[[ 0.77 -1.20  1.79 -2.12 -2.56 -3.48 -5.02 -1.08  5.12  0.02 -2.16  2.58
   4.14]
 [-1.15  3.13 -0.57 -0.48 -2.37  0.70 -3.89  5.81 -1.55  3.23 -3.24  1.55
   1.88]
 [-1.81 -2.48 -1.58 -2.40  0.67  1.91 -2.77 -1.45  4.21  2.94  2.79  1.63
  -3.33]
 [ 2.38  4.40 -1.01 -1.83 -2.77  0.47 -2.66 -3.46 -1.08 -3.92  4.67 -1.98
   1.87]
 [ 4.56 -3.99 -2.52  3.14  0.50 -4.30 -0.64 -0.42  1.72  2.54  3.37  0.24
  -2.24]
 [-3.42 -0.75  1.57  0.64 -1.36 -4.00  1.75  2.44  2.03 -3.52  1.57 -3.90
   2.39]]
The entry just right of -2.56: -3.48
Which number is the 3rd largest entry? 4.67
Which number is the entry just left of 2.58? -2.16
The entry just left of -0.48 -> -0.57
Which number is the entry just right of the largest entry? -1.55
The 2nd largest entry is 5.12
The entry just left of -1.58: -2.48
The 1st entry in reading order -> 0.77
Which number is the fifth entry in reading order? -2.56
Which number is the entry just right of 0.47? -2.66
Which number is the second entry in reading order? -1.20
The entry just right of the smallest entry -> -1.08
Which number is the second smallest entry? -4.30
The entry just right of -3.52 -> 1.57
The entry just right of -3.48 -> -5.02
Which number is the third smallest entry? -4.00
The entry just left of the largest entry -> -3.89

X =
array([[ 1.11, -0.52,  0.38,  0.78, -2.50,  0.60, -0.41,  0.68,  0.14,
        -0.93,  1.07],
       [ 0.78, -0.34,  0.52,  0.10, -0.73, -1.76, -0.74, -0.70, -0.85,
        -0.37,  1.64],
       [ 0.44,  1.09,  0.82, -0.43, -2.09,  0.12, -3.15,  0.46, -0.39,
         0.42,  5.50],
       [-0.70, -1.52,  2.42,  0.82, -0.11,  1.58,  0.77, -1.82, -2.27,
        -0.01, -0.04],
       [-1.01,  0.56, -2.40,  0.24,  0.96, -0.85,  1.55,  4.18,  0.61,
        -0.03, -2.03]])
The minimum -> -3.15
The entry just left of the smallest entry is 0.12
Give the median of all entries.
Answer: 0.10
Give the entry just right of the smallest entry.
Answer: 0.46
The entry just right of -2.40: 0.24
The entry just left of -2.27 is -1.82
The entry just right of -1.01 -> 0.56
The entry just left of -0.43 is 0.82
Give the maximum.
Answer: 5.50

Read these off the grid that follows.
1) Find the entry just left of the smallest entry.
2) Find the minimum.
3) Find the entry just right of the smallest entry.
((46, 47, 47, 50, 47, 50, 46, 46, 49, 48, 52, 50, 47, 51), (53, 31, 53, 33, 60, 79, 70, 80, 11, 67, 34, 84, 58, 18), (45, 45, 49, 49, 50, 49, 46, 47, 49, 48, 51, 52, 44, 48), (46, 47, 48, 50, 50, 48, 47, 47, 46, 49, 52, 51, 46, 47), (47, 49, 48, 50, 48, 50, 47, 49, 49, 49, 51, 52, 45, 48), (49, 9, 51, 48, 60, 40, 40, 62, 48, 65, 53, 70, 55, 21), (45, 51, 48, 52, 51, 48, 50, 47, 50, 43, 49, 49, 43, 44), (44, 46, 47, 51, 48, 49, 45, 47, 46, 48, 52, 50, 44, 50), (10, 38, 64, 37, 83, 38, 43, 51, 78, 66, 56, 75, 70, 64), (49, 46, 47, 49, 49, 50, 47, 50, 44, 50, 52, 53, 47, 49), (45, 48, 48, 49, 49, 50, 49, 47, 46, 49, 50, 52, 46, 49), (45, 48, 50, 49, 49, 48, 46, 48, 47, 48, 52, 53, 45, 49), (46, 48, 48, 48, 51, 50, 47, 47, 47, 48, 50, 52, 45, 49), (45, 42, 48, 46, 45, 45, 44, 42, 49, 50, 55, 49, 43, 45), (48, 51, 46, 47, 46, 53, 45, 44, 45, 43, 51, 46, 46, 47))
1) 49
2) 9
3) 51

Questions about the row below.
1) The entry just right of the smallest entry?
2) The entry just left of the largest entry?
3) The entry just left of the centre entry?
[ 1.0  0.1  1.6 -2.0 -1.8  0.5  1.3  1.8 -1.3  1.2 -0.6 -0.3  1.3]
1) -1.8
2) 1.3
3) 0.5

grid =
5.54	-1.55	-4.42	0.88	1.66	3.87	-1.70	-2.18	-2.37
2.62	1.88	-1.55	1.57	-1.01	-1.73	-3.01	2.04	1.23
1.83	2.07	-0.94	1.23	-1.90	-1.80	-2.53	1.85	2.25
2.10	1.95	-1.10	1.30	-1.56	-1.79	-2.72	1.97	1.87
5.38	-1.43	-4.44	0.85	1.55	3.98	-1.58	-2.34	-2.24
2.15	2.01	-1.23	1.30	-1.40	-1.79	-2.77	1.96	1.67
5.48	-1.54	-4.47	0.78	1.72	4.00	-1.68	-2.54	-2.47
2.15	1.98	-1.22	1.33	-1.24	-1.70	-2.51	1.93	1.45
2.54	2.04	-1.45	1.58	-1.09	-1.79	-2.94	2.13	1.33
2.14	2.00	-1.22	1.44	-1.44	-1.74	-2.82	1.95	1.71
2.24	1.95	-1.30	1.40	-1.40	-1.75	-2.91	1.97	1.62
2.75	2.08	-1.64	1.73	-1.30	-2.07	-3.02	2.35	1.58
5.33	-1.41	-4.42	0.86	1.57	3.83	-1.61	-2.26	-2.17
5.41	-1.53	-4.43	0.82	1.58	4.07	-1.61	-2.50	-2.33
2.40	2.36	-1.26	1.66	-2.17	-2.21	-3.20	2.33	2.45
Indices start at 1.
Give the entry at row 1, column 2.
-1.55
The entry at row 1, column 3: -4.42
Give the entry in the top-left corner.
5.54
Give the entry directly below the largest entry.
2.62
The entry directly above -1.64 -> -1.30
The entry at row 3, column 1 -> 1.83
The bottom entry of the column that holds the smallest entry: -1.26
Give the bottom-right entry.
2.45
Give the entry just left of 3.83.
1.57
Give the entry just left of the centre entry.
1.33
The entry directly above 1.55 -> -1.56
Give the top-right entry.
-2.37
Give the bottom-left entry.
2.40
Give the entry directly below -2.53.
-2.72
The entry at row 3, column 3 -> -0.94
The entry at row 3, column 2 -> 2.07
Give the entry directly above 2.07.
1.88
The entry at row 2, column 3: -1.55
Give the entry directly below the centre entry.
-1.09
Give the entry directly above the smallest entry.
-1.23
The entry just right of the centre entry -> -1.70
The entry directly below -1.09 is -1.44
Give the entry directly above -1.54.
2.01
Give the entry directly above the centre entry.
1.72
Give the entry just right of -1.23.
1.30
The entry directly above -2.34: 1.97
The median entry is 0.85

array([[ 16, 157, 181, 237],
       [ 85, 204,  48,  42],
       [ 90, 191,  65,  66],
       [ 74, 182, 130,  92],
       [ 92, 181, 100,  79],
       [  4, 157, 179, 251],
       [ 11, 155, 179, 252],
       [  3, 161, 182, 251],
       [ 96, 176,  94,  81],
       [134, 136, 131, 135],
       [ 94, 180,  90,  76],
       [ 67, 230,  46,  23],
       [ 93, 184,  73,  69],
       [102, 172,  88,  86]])
The 2nd entry in reading order: 157
Which number is the first entry of the smallest entry's row? 3
Which number is the entry directly below 252? 251
Which number is the last entry, reading row by row? 86
Which number is the largest entry in the first column? 134
Which number is the third smallest entry? 11
Which number is the bottom entry of the column that holds the smallest entry? 102
The entry directly above the largest entry is 251
The top entry of the column that holds the largest entry: 237
Which number is the top-left entry? 16
The entry directly below 76 is 23
The fifth-last entry, reading row by row is 69
The entry just left of 86 -> 88
The entry directly below 131: 90
The second smallest entry -> 4
Which number is the fifth entry in reading order? 85
The entry just right of 134: 136
Which number is the second entry on the main diagonal? 204
Which number is the largest entry in the last row? 172
Which number is the entry directly below 204? 191
The 3rd entry on the main diagonal: 65
Which number is the entry just right of the smallest entry? 161

Read these off the array that follows.
1) Read off the entry just right of the smallest entry.
2) Read off the smallest entry.
3) Read off the entry just left of the smallest entry.
4) Read off the entry just right of -317.
5) Read off the entry just left of 483.
array([[-259, -268, -288,  396,  451, -376,  482,  449,  470, -519, -404,
        -208, -256,  448,  433,  454],
       [ -28,  -27,  -29,  176,  196,  -59,  206,  192,  204,  -96,  -64,
           8,  -25,  194,  188,  198],
       [ 159,  168,  179,    0,  -10,  196,  -16,  -14,   -9,  245,  211,
         181,  163,  -11,  -10,   -8],
       [ 159,  168,  179,    0,  -10,  196,  -16,  -14,   -9,  245,  211,
         181,  163,  -11,  -10,   -8],
       [ 432,  453,  485, -262, -314,  572, -344, -319, -326,  747,  615,
         438,  436, -313, -301, -312],
       [-306, -317, -340,  440,  503, -440,  538,  500,  523, -604, -473,
        -251, -303,  500,  483,  505],
       [ -32,  -32,  -34,  179,  199,  -64,  209,  195,  207, -101,  -68,
           6,  -30,  197,  191,  201],
       [-310, -321, -344,  443,  505, -444,  541,  503,  525, -609, -477,
        -253, -308,  503,  485,  508],
       [-166, -171, -184,  308,  349, -248,  371,  346,  363, -349, -267,
        -121, -163,  346,  335,  351],
       [ 343,  360,  385, -176, -214,  448, -236, -219, -221,  582,  482,
         353,  347, -213, -205, -212]])
1) -477
2) -609
3) 525
4) -340
5) 500
